Each row below holds a small network's activations on one input, seen along a few directions.
In each table, some parts of the input vary, and every possible input appears once, in random order.
A made-up example of a description, with smaller parts first: one of 3 separate values, together with either a single point or one of 9 places along a line or (one of 4 places along a line, together with one of 5 places around a ring).
Shared parts are said once, and a part with two or three values counts as separate values.

Other details of the inputs vary at random and push rows far along two fixed directions, the same in every table; ignore that.
These rows show it; all are for the same input, with only those details redrawn:
[ -8  27  19 -13 -25  18  -6  18 -14 -37  -6  15  34  -4]
[  0 -45 -26  40  52 -16   4 -14  21   5 -26 -12 -28  15]
[  0  29   5 -41 -80  10  11 -11 -19 -21   0  49   5  14]
[  8  -5 -27 -32 -76 -14  24 -44  -5   9  -5  57 -44  33]
[  4   0 -16 -25 -60  -5  17 -29  -6  -1  -6  45 -25  24]
[ -7  33  19 -25 -46  17  -3  13 -18 -37  -2  26  31  -1]
[ -9   3  14  19  31  13 -12  25  -1 -34 -15 -13  33  -8]

Rows:
r1: [  9  22  -4 -42 -66  -9   6 -16 -20  -9  -5  39 -13  17]
r2: [ 16 -36 -38   6  14 -20  -1 -21   9  17 -18  -9 -40  15]
r3: [-15   8  -6  33  50  -9   7  27  13   5  19 -17  30 -22]
r4: [  6 -32 -37   8  -6 -12  14 -28  18   6  -8  12 -66  18]
r5: [ -2 -33 -17   7 -22 -15  13 -19  10  36   4   1 -28   9]
r6: [  7  12  18  19  64  28 -29  26   0 -12 -12 -45  43  -8]
r7: [ 19  43  16 -55 -70  17   0 -24 -23  -9   9  36  12  17]
r8: [ 13  47   0 -32 -22   0  -1  27 -22 -27  24  31  34 -12]
r9: [ 13  18  18  15  39   9 -13  20  -4 -23 -14 -25  26  -1]
r10: [ -1  33  20 -30 -15  26 -26  21 -20 -22  -2  -2  42  -9]
r11: [ 32  -4 -30  11  37 -19  16  -4  11  12  11   9 -17  10]
r12: [  9 -45 -44  21   1 -20  19 -26  15  11 -16   5 -52  21]
r13: [-20  21  41   4   3  11 -13  28   0 -17   9 -13  29 -20]
r14: [ -4 -46 -16  25  55 -18  -4 -12  11  47  -9 -35 -25   4]
r15: [-17  -9  16   3   6   0  -3  -2   3  11   6  -9  17  -3]
r16: [  4 -28 -42  28  54 -44  22  -9  22  42   6 -10 -32  -5]
r17: [ -2 -20   3  23  31 -25  -1   3   2  19 -11 -21  -9  -7]
r18: [ -3 -44 -18  37  22 -26  10 -17  30  30  -2 -17 -55   3]
r19: [  1  29  25 -31 -33  18   1   2 -25  12  15  -1  23  -3]
r20: [  6  28  27 -19 -29  15   0  15 -19   2  12 -12  26 -14]
r21: [-14   6 -11  24  31 -12   9   4  18  14  23  -3  -7 -16]
r22: [ -3  11  34   6  36  11  -9  13 -10   0   5 -34  33 -14]
r23: [ -1  21   0  23  46  12  -9  42  -5 -35  19   0  51 -22]
r24: [  7  -2  13  15  20 -11   8  -1  -4  18  -3 -18  -6  -3]
r25: [ -8  23  19  -9 -15  17  -7  21 -13 -36  -7   9  35  -4]
r26: [ -6 -13  21  47  69 -10 -18  49   3 -11 -14 -60  30 -35]
r27: [-25  17  37  -7   7  29 -20  25   1  -5  16 -19  33 -17]
r28: [  4   1  -1 -17   1  -2 -12 -16  -6  -5  -9   5   1   7]
r29: [ 20 -40 -20  35  29 -31  20 -21  15  42 -10 -24 -52   7]
r30: [-10  14  11 -23 -14  33 -17  -1   2 -14   3  11   9  -3]
r31: [ 29  -3 -27 -13 -36 -16  19 -29  -1  10  -7  15 -46  26]
r32: [-25  19  42  -8   7  21 -18  19   1 -13  16 -14  35 -18]
r33: [-12  -3  21  31  14  -1  -5  33   4  -8  -2 -29  25 -21]
r34: [ 11  -9 -25  21  50 -27  28  -3  18  34   9 -12 -17  -6]
r35: [-10  18  16  -6  -2  20 -10  10  -1 -33  -5   8   9  -5]
r36: [ -8  10  10  -4   1  31 -16  17   3 -30  -1  -8  13 -14]
r37: [ -2  -1 -12  40  75   6 -12  25  13 -20  17  -9   9 -19]
r38: [  7 -25 -29 -22 -41  -9  15 -56   6  22  -4  43 -41  31]
r39: [ -5   0  11 -18 -14 -10  -1 -13 -13  18   5   2   1   0]
r40: [-18  15  34   1  -2  22 -17  30   0 -12  14 -22  29 -23]
r41: [ -3  -4  -4 -11  -9  20  -9  -4   1   0  -3   8  12   6]
r42: [  3  21  -4 -43 -85  18   6  -9 -18 -15   6  39   6   8]
r43: [ 25   0 -19 -12 -19   0   5 -24  -2  13  -4   3 -23  18]
r44: [ -4 -21 -10  -1  16   6  -6 -29  18   1  -6  10 -28  10]
r45: [ -2  -8   7   5   4  -8  -6  12  -7  13  -3 -23   7 -17]
r46: [ 11  -7 -17  -2 -10 -15   1   2  -5 -15 -13  -3 -17   4]
r47: [ -9  -3  10   2 -26 -13   9  -5   1  13   4   9  -3   2]
r48: [-12 -38 -12  17  19  -9   4 -16  16  41   0 -15 -20  10]
Question: Describe the family of inputs behind these rows.
Answer: one of 2 separate values, together with one of 4 places along a line, together with either a single point or one of 5 places around a ring
Question: The inputs of r38 and r28 match in every part but the place on the line of 4. If r33 is changed in the same way as r38 into r28, which row does it become?
Answer: r26
Question: The inputs of r15 and r32 match in every part but the place on the line of 4. If r42 is changed in the same way as r15 into r32, which row does it become?
Answer: r36
Question: Change only the choice among 2 separate values in r11. List by row number the other rows that result.
Answer: r34
Question: A walk changes only the place on the ring of 5. It starts at r6 and steps to r7. List the rest of the walk in order.
Answer: r9, r31, r43
Question: Change only the choice among 2 separate values in r47. List by row number the other rows that result.
Answer: r25

Rows:
r49: [-22  11  18   9   5  16  -7  26   2 -33  -5 -11  19  -9]
r50: [  6  -5   1  20  29  -5  -3  19  -7   5  -4 -38  18 -11]
r51: [  5  15  16 -13 -33   4  -1   5  -7 -22 -15  11   8   6]
r52: [  0  14  23  -5  32  28 -26  16 -10 -10  -6 -26  33  -1]
r53: [  7  -1  -4  20  37   8  -9  23  -3 -10 -16 -18  29  -5]
r54: [-17  -6  -3  13  28   6 -12  23   6 -22  -4 -14   9 -12]
r55: [  1 -29 -24   2 -31 -12  15 -41  12  18   0  33 -47  32]
r56: [  0  -2  -1   3 -12   2   4   3   2  17  16   5   5  -3]
r57: [ -4  13  14 -23 -27  -3  -3   6 -22   1   4   8  20  -3]
r58: [-14   7  11 -23 -19  -1   0   1  -8   1   8  13  19  -9]
r59: [ -1   6  13  18  36  -2  -6  20  12   3  19 -12  17  -8]
r60: [ -7  -9   8  -8 -38  -2  13 -20  -1  15   9  25 -17   8]
r61: [-18  -5   5  13  20  -1 -10  20   6   4   2 -15   4 -21]
r62: [ -3  -2  20   6  37  28 -24  10   5  -6   4 -19  18  -7]
r63: [ 18 -23 -35 -17 -36 -28  12 -34   4  17 -12  28 -49  26]
r64: [ -4 -12 -15  23  42   6  -4   6  10  -6  -8 -16  20  -3]
r65: [ -4   1  18   4 -16  -1   3  -1  -3  -3  -4  -9  -5  -7]
r66: [ -6  13  34   7   3   7  -4  20 -15 -16  -9 -24  29 -12]
r67: [  6   4  -2 -28 -48 -16   5 -14 -18  11   4  15 -12   4]
r68: [  5  12  18  -7   4  27 -19   3  -3 -11   0 -19   6  -8]
r69: [  9 -37 -33  37  52 -16  11 -24  18  15   3   5 -41  14]
r70: [  8  23   8   6  29   7  -3  16 -12 -20  -6   1  27  -8]
r71: [ -1   7   2  -8   7 -10  14  -6   7  12  14   7   6   0]
r72: [-14  28   8 -28 -32  12 -12   4 -12 -27   4  21  35  -7]
r73: [  3 -18 -38  13  15 -16  20 -24  15  15   3  14 -53  13]
r74: [ -5  20   3   7  32   8  -2   7  -3 -22   2   1  27 -12]
r75: [ -6   5  -7   1 -15   1   7   7   7  18   9  -2  -6 -10]
r76: [ -7  16   4 -27 -50   9  -7  -2 -13 -20  16  36  12   4]
r77: [  9 -19  -2  46  83   6 -15  39   9 -18 -24 -52  29 -16]
r78: [  3   3  -2 -21 -51 -11   2 -14 -10   8   9  17 -20  -2]
r79: [ 10  41  20 -20 -25  16   0  21 -16 -38  11  14  22 -16]
r80: [-14  21  23 -34 -61   7  14  -9 -14  -2   8  28  18   0]
r81: [  3  -1   4  -9 -35   0   9  -8   4 -14  -9  11 -17  11]
r82: [ -8   0  -6  -8 -31  -2   5 -24   4  -1  -7  24  -7  18]
r83: [  3   3   4   1 -16  -1  -1  -7  -1  -4 -19  15   0  18]
r84: [-16   3  14  -2 -23   2   8   0   0   8   2   6 -13  -6]
r85: [  7  26  16   3   3  -3  -6  16   3  -8  14 -15  15 -15]
r86: [ 26 -22 -29  14  26 -22  16 -21   7  11 -11   6 -40  11]
r87: [ -5   2  16  -5 -19  -4   8  -6 -14   9  -7   5   4   6]
r88: [  8  15   6  -7   3 -12   9   3  -7  10   8   3   8   5]
r89: [  8  11  11  13  35 -11  -3  17  -2  -3   4 -27  14  -8]
r90: [ -5 -10  -3 -15 -34  -9   4 -15  -3  18  16  27 -15   3]
r91: [  1  14  11  -4  -1   3   0  18 -17   3   3 -14  34  -7]
r92: [ -5 -10   5  11  43  20 -17   4  16   2  -5 -29  -4  -8]
r93: [  3 -46 -41  47  67 -39  13 -22  44  51  -3 -20 -68  10]
r94: [-10   8   8  -4   7   6   2  13  -2   5   6 -10  32 -14]
r95: [  9 -27 -32   0   1 -24   1 -25   5  19 -18  19 -34  23]
r96: [-12  10   2  15  25  21  -9  37   3 -26   1 -20  28 -17]
r97: [  9   7   7 -20  -4  15 -13 -10 -10   0  -2 -12  -4  10]
r98: [ 17   1 -18 -19 -45   2  12  -8  -3  -3   2  19 -19   7]
r99: [  7 -23 -26 -25 -14  -2   9 -55  13  36  -3  20 -45  28]
r100: [ -2 -19 -15  28  36   6  -6   9   9  -5   2 -12   7  -1]
r101: [  9 -66 -44  37  53 -29   3 -21  30  18 -20 -19 -58  14]
r102: [ 11  32   8 -34 -77   7   6   0 -18   2  18  19   4  -6]
Question: The inputs of r54 and r63 match in every part but one. If r61 is changed in the same way as r54 into r63, which row does it become?
Answer: r67
Question: Describe the family of inputs behind these rows.
Answer: one of 6 places around a ring, together with either a single point or (one of 2 separate values, together with one of 4 places along a line)
Question: Which other rows agree with r58 in the place on the ring of 6? List them by row number.
Answer: r64, r71, r72, r74, r80, r82, r94, r99
Question: A walk changes only the place on the line of 4. It starts at r83 and steps to r95. List the rest of the walk in order.
Answer: r53, r70
Question: Change only the place on the ring of 6 in r102. List by row number the other rows that result.
Answer: r50, r56, r75, r91, r94
Question: Change only the choice among 2 separate values in r55. List by row number the other rows that result.
Answer: r60

Rows:
r103: [  7   5  -3 -42 -75  -7  12 -26 -11  24  14  30 -28  13]
r104: [  0 -31 -16  44  61 -11  -5  12  17  -8 -20 -31  -4  -5]
r105: [  2  41  17 -26 -31  11  -3  21 -19 -12  22  11  32 -16]
r106: [  7 -16 -18   3  -3  -6   6 -13   2  -1 -10  14 -14  14]
r107: [  4   5   2 -11   0  10  -9  -5   1 -10  -5   4   2   4]
r108: [  5 -30 -29  13  26 -11   0 -23  10  11 -15   3 -27  20]
r109: [-20  17  28  -7 -20  13  -7  17 -10 -14   8  -1  27 -17]
r110: [  2 -26 -20 -12 -33 -14  17 -41   8  43   2  16 -44  22]
r111: [ 8 14  4 -3  3 -7  9  5 -7  1  5 -3  8 -5]
r112: [ -8  37  21 -12  -7  19  -6  27 -12 -15  18   2  43 -18]
r113: [  7   1  -5 -13 -27   5   5 -20   0  -3   0  20 -21  15]
r114: [  2 -26 -21  21  29  -7   3  -6  15   3 -15 -10 -31   6]
r115: [-11 -18   0  43  68  -9  -6  20  22  -1   0 -28   8 -14]
r116: [ -6  26  39   2  11  14 -15  32 -14 -17  -4 -28  48 -19]
Question: Describe the family of inputs behind these rows.
Answer: either one of 6 places around a ring or (one of 2 separate values, together with one of 4 places along a line)
Question: List by row number the other inputs of the same sort as r110.
Answer: r103, r105, r109, r111, r112, r115, r116
